These are the activations of a small network on made-up records, seen along a few directions, one row for each record.
Records have a field called RIDA. Each example row is followed by its value.
Records without RIDA are marked missing.
The largest differences between rows may come from other fields.
[ -5   2  17 -22  -8 -14  22  -5  29 -23   1  43  13   8  18  35  16  -3
  31  -1   6   5  22   2   2   9  24  -8  -3 -17  30   2 -22   3 -26   3
  29   9   2  23 -15 -21 -16 -13 -10  24  40 -22  14 -19   5  -4] => vuro
[-28   9 -10  -3  -7  15  31  12   2   7  -6  -7  -7  11 -13   8 -10  11
  20   9   5 -22   3   1   2   3   3  19  20  -5   2  16 -16   7  23  -8
 -22  12 -22 -20  11   1  13  -5   4  -9 -32   2  24  -5  -4  12] => bek
[-12  19  -8   1  30   6  39   9 -49  -7  -1 -87 -22 -46  -7 -37 -49   6
 -14  20  19  17  35  -2  35 -35  -9  27  18  39 -31 -36 -25 -37   4 -31
 -35  43  27 -33  28  15 -32 -52 -25  12 -40  16  -2 -22   4  -6] => missing
[-37  13  -7  34 -50 -42  16  16  -4   0  37  10   9  32  -7  23  51  32
  35 -39  -8 -38 -16  -8 -53 -12 -25  -6   0 -15  49 -52   1  15 -17   0
 -26 -27 -24 -12 -37 -13  -3   0  31  40  13 -20 -25  11  -8  -1] => pegat
[ -3  30   5   3 -41 -28   6 -19 -30  -3   0  11  22  12 -19   7   5 -15
  18 -33 -18 -10 -27  17 -21 -22  11  25  10  11  14 -39 -19  -1  -5  -1
  -7 -33   8 -26   1  -3 -14  -1  22  10 -11   4 -13  22  -7   3] => sek
[ 14  -1 -14   1  -6  -6  -5 -10 -37 -11  18  -6  34 -11  -6 -17  -3 -42
   3  -6 -26   7  -6  26   8 -33  -9   7 -15  15  -6 -19 -11 -21  13   6
  17   8  26 -14  12  34  -6  -5 -28   5 -10 -22  -9 -12  -4   1] => tepu
[ 25   3  20 -37  60   8 -10 -18 -24  -4 -23  30  -9 -29 -24 -25 -23  -7
 -27  18   1  36   4  13  22 -14 -29 -18 -12  11 -32  24 -25  -9 -14   3
  28  22 -13  25  15   0  -1 -24  -9  17  14  16  12   9   9   0] => vuro
[ 29  -8   3  11   1  20 -15   6  21   2 -13  21 -31   1   0  12  46  11
 -14  -1   7  14 -14 -25  -9  34  -8  29   7 -16   0  -7  21 -17   5  13
  33 -15   4  21   8  -5   1  11  24 -39  31   3 -22   6  -2  -2] => garu
[ -9 -12   5   5 -21 -18 -14  17  -3   0  15   6  -1  16  39  12  12   1
   8 -18  10 -11 -18 -15   3   2  -5   9   3  -1  16  18 -15   3  21  -2
   3  -1  10  -5 -27  12  15  -2  10   8 -10  -8   7 -21  -8   9] => fava
[-14   2  28   0  10 -38  -4 -14  12 -30  -1  19 -10  23   5  -5 -36  22
 -19 -20  25 -24  -8  -3  -6  -5  15   4  -5   6   7  14  -5   1 -22   3
   3 -30  16   4 -45  -3   9 -18  18  -1  -5  10  23   9  -9   7] => kotu
[ -5  12 -14   1 -29   7 -16 -13   9 -29  34  11   1  -7  25  11   1 -15
  -7   5   9   4   3   7 -12   6  25 -39 -27 -11   1  24 -23  11 -31  19
  18   8 -23   8   1   0  17   0  34  25  18 -30  -4  -4 -15 -16] => guz
[-29  15 -23  17 -70 -23   5  17  33   3   5  36   4  52  17  16  63  26
  35 -32  22 -13  14  14 -53  20  40 -41  10 -41  47 -10  -7  36 -46  12
 -21 -21 -22 -24 -34   3  -2  43  43  43  26 -14  -6  24 -15 -23] => guz
[-24  -3 -28  13 -29 -34   0  30  -1 -10  27   1  35  36  -2   9  48  21
  34 -22  21 -23  -5 -26 -22   9 -11  24 -19  -8   9 -30  51   3   1   4
 -36 -20 -22 -22 -36  -1  24  31  -6  45  -5 -42 -22  15 -24   4] => guz
[-24  18 -21  11  18 -10  37  13 -41  -7   6 -80 -24 -31 -11 -32 -27  12
  -6  10  30  15  37  -5  30 -25  -5  27  12  29 -19 -35 -21 -26  -3 -29
 -47  45  23 -34  16  11 -26 -56 -20  19 -33  16  -4 -21   5  -3] => missing
[ -7  26 -27   3  17   5  -1 -18 -10   3  15  -7  12   7 -36   9  31  10
   5 -18  29  15 -13   3   0 -10  13   9  -4 -22  -1   0   7   6 -12  20
  -5 -23 -15  -5 -16   7  -9  19  -1  19  -2  -5 -25   2 -12 -22] => guz
[ -9   5 -24  -1 -66 -51 -21  26  18 -31   3  43  52  56  33  17  68  15
  56 -50  42 -15   2 -18 -31  29   9  18 -45 -48  70   5  35  35 -71  -1
 -21 -24 -22   1 -79  19  38  13  19  57   5 -11  -1  -4 -20   4] => tepu
[-45   0  26  16 -34 -25 -12  35  10   3  -7  28  24  29  22  17  45 -10
  20  10  31 -13  17  -7 -15  17  10  -4 -32 -46  -1   3  12  17 -29  -3
  -6  49 -47   9 -34 -25   6   6  -5  29   8 -30  20  39 -13   4] => sek
[ 42  25  25  -8  49  31 -11 -29 -28  14 -40 -42 -32 -44   0 -32 -82 -46
 -36  35 -23  41 -27  22  46  -6 -18  12  13  42 -44  17 -12 -33  49 -20
  37  11   1  30  91 -12   2  -5 -14 -45 -23  25   9 -16  22   3] => bek
[ 32 -13  20 -21  58   2  28 -40   8  30  20  -8 -28 -49 -29 -37 -92  17
 -72  19 -26   8 -15  24  23 -38   1  14  19  48 -69   6   2 -25  21  -3
   0   1  51   2  57   3  -6 -40  -9 -24   4  22   1 -15  13  24] => kotu
[ -5 -10  11  24   4   9 -12  -6   6   0  20   0 -22  29  11 -15 -10  -3
 -10   4  11   5 -10 -13  11  -6 -14  20  18  -6 -21  -2  -6 -13  12   5
  15   4  -9  33   5   6 -21  25  -7   3  32  -6   3  14  -7  19] => fava
[ 31  -4  15 -24  23  -2  37 -47  -5  16   5  22   4 -19 -35  -2 -44  20
 -18   7 -29  13  -4  14  26 -39  -5 -23  13  26 -36  -7 -13 -30   1  -4
 -11  14  17  -3  30   6 -19 -26 -25   9  21  -7 -11 -22  12  21] => vuro
[-44  21 -31  45 -67 -44   8  27  19   4   9  -6  10  38   0   5  84  44
  63 -50  31 -38 -12   8 -59   9  17  12  -5 -28  77 -29  22  55 -19  14
 -37 -29  10 -13 -77  -5   1  28  54  39   8  -7  -4  24  -2 -33] => pegat
[ 34  -8  11  38  10  23  -6 -19 -16   6  10 -27  -7 -19  -1 -50 -35  -3
 -28  23 -16  29   4 -12  12   1   8   5  38  28 -32   1  -3  -9  43   1
  -2  13  24  29  28  11  -3  15  -3 -31   4  22   9  20  18   8] => fava
[  5  13 -31  -6 -33 -26 -21   6 -20 -28   1   5  40   7   9 -35   7 -15
  21 -24  11  13  -5   0  -5  17 -15   9 -20 -12  28  11   8  -3 -28  -3
  -2   9   3   6 -11   9  29  12 -11  15 -15 -15  13   2   0 -13] => tepu
[-26 -10  -1  13 -56 -20 -16  37  39  14 -11  15   1  47  13   6  53  26
  36   5  19 -33   3 -28 -25  29   9  14  10 -32  28 -10  39   7 -17   7
 -16  -7 -19  -1 -28  -3  24  41  20  10  37 -22  -5  42  -7  -2] => garu
[ 39 -29  21 -12  49  46   7 -24 -24   0   9 -47   0 -60 -22  -2 -37 -15
 -42  24 -24   7 -28  -8  25 -13 -28   1  37  32 -28 -17 -10 -42  59  -5
  10  14  40 -12  58  -4 -10 -34 -32 -45  13  18 -21 -14  18  -1] => garu
[  4  -8  14  29   3   8  -1  10  -2 -11  -5   0  13  11 -11 -14  -3  -6
  -8  10  -3 -25 -13 -15   5 -11  15  27  11   1 -26  11   1 -14  30   4
 -24   1  10   2  -4   8  21   6 -13  -5 -25  -8  12   8  -8  11] => bek
[-19   9  -9   8   4 -14  21  -2 -11   9  -4 -29 -23  -9  13  -2 -25  -3
  23  18   5   3  23  -1  -1  14  21  15  10   0  36  22 -21  15  13   7
   9  -6 -12   2   3  -7  18  -5   6 -15  -9  23  25 -20  16  -1] => fava
[ 23 -20  38 -24  52  11 -20   7  15   9  -7  -6 -14 -37 -10 -20 -63  -9
 -47  11  -3   9   6  35  49 -11 -18  -6 -55  41 -49  42  -5  -9  -4  13
  50  28  -6   1  16  18  13 -35  -1   1  -5  21  -1   4  -4 -11] => kotu
[-39 -23   7   6 -34 -28 -13  10  -2 -17  11  25  24   2   9  43  28 -25
  29  -5  21 -16 -30 -17  -7  -7   2  -1 -27 -19   9  -4 -11   0  -6  -5
  -5  30 -34 -14 -44   2  13  -9   9  39 -25 -25   7 -14 -10  -8] => sek
[  4 -13  17   2  -7  -8   2 -15  29  12 -20  18 -15  17   5  20  21  20
  12 -10  23 -15 -11 -10  17 -10  -3  -9  -9 -11 -25  35   8   4 -21  18
   6  23 -53  18 -19 -24  21  -6  21  28  25   2 -23 -23 -11  -8] => garu
[-32  -8 -35  -7  24  16   2   2 -26  10   1 -14 -16 -11 -12  -5 -21  16
  -7  -8  -6 -10   2 -22 -25  -6 -36 -15   9   7  -3  -4  14   1   8 -19
 -15  -8 -30  12 -18  -1 -28   3   0   0  -3  18   2   5  12  -6] => pegat
[-24 -11 -15 -16  12 -10 -10  20   0   5 -21  -6   5  11   0  -5  15  19
   4   0   8  -1  11 -21   5  16 -44 -18 -41  -1   0  20  24  17 -14   2
 -29  16 -40  21 -50 -24  21   5 -11  39  -6   2 -12   6  -4 -14] => pegat
[ 28  16  16  -6  68  45  31 -11 -14  27 -57 -48 -10 -34 -15 -19 -56   6
 -41  52 -20   9   0  12  35 -36 -24  28  13  30 -52  -5   5 -14  48  -9
   2   9  12  -1  49  -6 -19 -15 -34 -45 -32  17  29  -6   7  26] => bek
[ -3 -20  12  -2  -1  -4 -37  38  12  -6 -18  32  -3  -2  10  40  36 -31
  -7   0   4  23 -12  -3   2  38 -13   2 -45 -15   6   2  27  13  -7  -9
  18  23 -24  -8   4   2  -4  -7   8 -10  -5 -11 -25   2  -4 -11] => sek
[-11  28  -9  -2  35   5  39  19 -56  -9 -12 -85 -13 -45  -8 -40 -50  -1
  -9  22  27  19  37 -10  35 -36 -18  31   8  41 -42 -31 -26 -41  -4 -34
 -35  43  22 -34  15   9 -35 -48 -25  13 -45  12   7 -26   2  -7] => missing
[  2  20 -26   1 -21 -33   3 -29  -1 -13  17 -11  14   5 -14 -31 -13  -9
  11 -36   4  -6  -6  23 -22 -10  -1  18   2  25  11 -15  18  10   0  -8
   7 -26   3   0   3  35  -6 -22  -8  -5  -1 -11 -12  -2   2   2] => tepu
[  1 -16   0  -4  -9   7  14 -12  10   8  16  20 -36 -17  -4  24  19   8
  32  -2  -8  11  -3  21   0   0  16 -19   5  -7  42  -4 -21 -13  30   0
   6  -1  -4 -26   5  -4 -15 -15 -12 -23   4   0  11 -10  15  19] => vuro
[ 12 -25   8 -26  71  -5   7 -16  -5 -24  16  -3 -26 -33  -8 -23 -82  -1
 -48  35 -10  18  -7  -4  31  11 -10   2  13  10 -41  13 -10 -34   5 -24
  29  30 -10  15  17  -3  -8   5   7 -31  -6  15  45 -23   5 -13] => kotu

Which value of RIDA does each new row have?
[  0   6   9 -12  44  49  22 -10  -7  21 -37 -39  -9 -52 -17 -35 -37  21
 -22  32  -7  18  -6   1  22 -25 -18  30   4  14 -46  11   7   2  53  -1
 -11  21 -13  15  25  -2  -6   3 -26 -21  -4   7   6  16  11  18] => bek
[-20  -1   7   1 -17  16  17  22  -2   0   4  18   8   7 -13   2  20 -15
   6  28  -1  11 -13  16 -13  19  14  -7   8 -28   6 -14   0  -7  -6   6
  -1  39  -3 -12   6  -8 -10  15   0 -15  22 -32   9   8  -5  -6] => sek
[ 14 -18  -8 -11  40  22  -5 -22  -1  33 -16 -30 -16 -18 -29  10 -24 -12
 -12   4 -21 -26   0  -8  20 -22  13  16  -6   9 -15  16  -1  -2  14  13
  19 -13  -4 -16  34  15   8 -49   0 -27 -26  20 -12 -37  -1  -3] => garu
[-23  10   0  -2 -64 -29 -11  20  -7  -7  12  20  35  15  13   6  26 -22
  31 -29  12 -15 -29 -10 -15  24  12   7 -21 -14  31  10  10  -4 -28 -14
 -14  11  -3  -8 -11  -2  39 -10  28   9 -12 -19   7   6 -11  11] => sek
[-18 -24 -17  34 -37 -21   8   4  35   6  43   5  -4  27  15  -2  67  26
  15  -3  40 -11  -4 -16 -28   0  13  11 -10 -33  -2 -35  54  15  14 -19
 -25 -21 -15  -8 -35   3  -5  32  26  46  19 -10 -11  18   2  16] => guz
[-16 -19   3   7 -45 -13 -14  22  31  14 -15  16   4  18  34   5  31   8
  28   6  23 -19  13 -31 -11  30  20   2   2 -36  30  18  35  28 -22  -8
  -9  14 -37  15 -35 -21  29  14  55  15  24  -9  21  20  -8  -6] => garu
[ 16   0 -25   1  -5  13  30  19   6  13 -16 -28  23   2  -5  -5   9  16
  17  21 -14 -12   8  -7  11  17  17   9  45  -6  -2 -11  11   9   5  -6
 -21  24  30 -34  26   3  -7 -11  37 -17  10  19   1  -9   9 -14] => garu
[-23   1   0  25 -50 -42 -20  37  10 -30  18  28  -4  50  20  58  59  14
  40 -24   2 -29  13 -20 -48  12   5 -40 -40 -41  46 -15   4  19 -48  25
 -24 -14 -11  15 -57 -30  16  25  21  36  25 -31 -37  16  -3   5] => pegat
[ 36 -11   3 -12  22  24   1  -1  -1 -16 -27  -9  17  -7 -36  -2  -8  -1
 -30   6  -2 -10   2 -24  24  -1  -2  -6  46   4 -34  28  -2 -30  16  -1
 -18   3  40  -8  12  -9   5   7 -15 -12  -3  24   7  -1 -10 -17] => garu
[-23  -3 -19  19 -18 -15   7  26  -4  15  20  22  -3  37 -20  44  54   7
  47 -23  -2 -25   2  -6 -24  -6   0 -39  10 -46  33  -1  -3  -8  -6 -15
 -28 -17 -29 -16 -41 -20   2  35  20  39 -14  11  -4  -2 -26  -3] => pegat
[-15  19  18  31  18  31  26  -5 -10 -10 -14 -35  -1 -11  -8 -32 -10   6
   5  21   1 -20 -10  13 -12 -18  -8  36   3  26  -8 -14  -9   8  19  21
  -6  11   3  -8  23   7   7 -31  -9 -36 -20  -4  24  27   7  22] => bek
[ 43   2  -8 -13  16  18 -31   0   8  34  -8   6  -7 -21   7   3  23 -15
 -28 -15  11  33  -9  26  -4   9   3 -26  11   2 -23  -7  10   3  13  -6
   9 -15  -1 -21   9   9   2   6  18  -4 -16  24  -1 -14 -21 -11] => guz
[ 18  12 -20 -13  23  10   1 -28 -11  -3  40 -28 -22 -32   6 -12 -68  -8
 -18 -15 -38   3  -7 -10  11   0  -6  37  28  37 -11  -9 -11   2  12   8
  36 -23  27  10  47  20 -13 -28 -26 -20   0  23 -15  -7  20  16] => fava
[  8 -27   8  -5  18  37  13  -4  27   8  -2 -25   1 -36   4  10   8 -17
   7  29 -21 -27  -8   5  -1  -5  31   5  38  -1  14  -4   1  -2  26   8
   4  15  48 -27  33   8   2 -26   6 -14  21  10   0 -21  10  -5] => garu
[ 33   6   7   4  17  35 -19  -3   8   9 -18  12  -2 -16  -9 -12 -27 -19
  -4  17 -17  25  -5 -16   4  32   5  17  11  -6 -30   5  -5   6  29 -26
  19  -3  -8  13  39  18  -8  12  25 -34  -7   6   3  -3  -3  -5] => bek
[ 18   4  -2  -1  34   9 -14   2  -2  19 -11 -13  24  -8   3 -39 -34 -14
 -24  15 -20   5  10 -25  36  -5  -8  13   8  25 -45  11   6   4   2   5
   4 -23  34 -10  23  25 -21  -3 -19 -12 -10  19  12   5  15   8] => fava
[  2   7 -31 -20  16   6   9 -36 -25  13  27 -32  -1 -35 -31 -11 -50  -2
 -10  -6 -16   7  -8  34  18 -18 -28  -3  -3  22 -13 -15 -24 -27  24 -14
  10   8  17 -31  44  44 -16 -36 -28 -23 -33  -3  -3 -28  14  -7] => tepu
[  6  -1 -24  -1 -32 -14  -2  18  14  26   4   8  17  20 -10   7  19  12
   1 -27 -15  -3   5  -6  -6   4 -22 -48   0   0   4   1  10  17 -10  -9
 -61  -1  -4 -19 -27  -9  28   7  28  23  -4   9 -20  -2   7 -10] => pegat
[ 58  -5  16  -7  90  46  -5 -31 -32  37 -53 -32 -42 -70 -29 -33 -57 -19
 -56  47 -24  24 -17  -6  31 -31  -9  21  28  32 -54  -2  13 -41  52  -4
  62 -17  17  28  76 -10   0 -23 -14 -57   1  41   4 -14  12  11] => garu
[ 28  -1  36   0   0 -12 -32 -10   4  -5 -10  53   3  27  -5  -2  20 -13
  13  -9   4  17  14   4 -11  11   8 -14   3 -21 -20  -9  -6   0 -31  -1
  16 -13  17  12   5  17 -11   6   7   7  30  -9  12  27 -14  12] => vuro
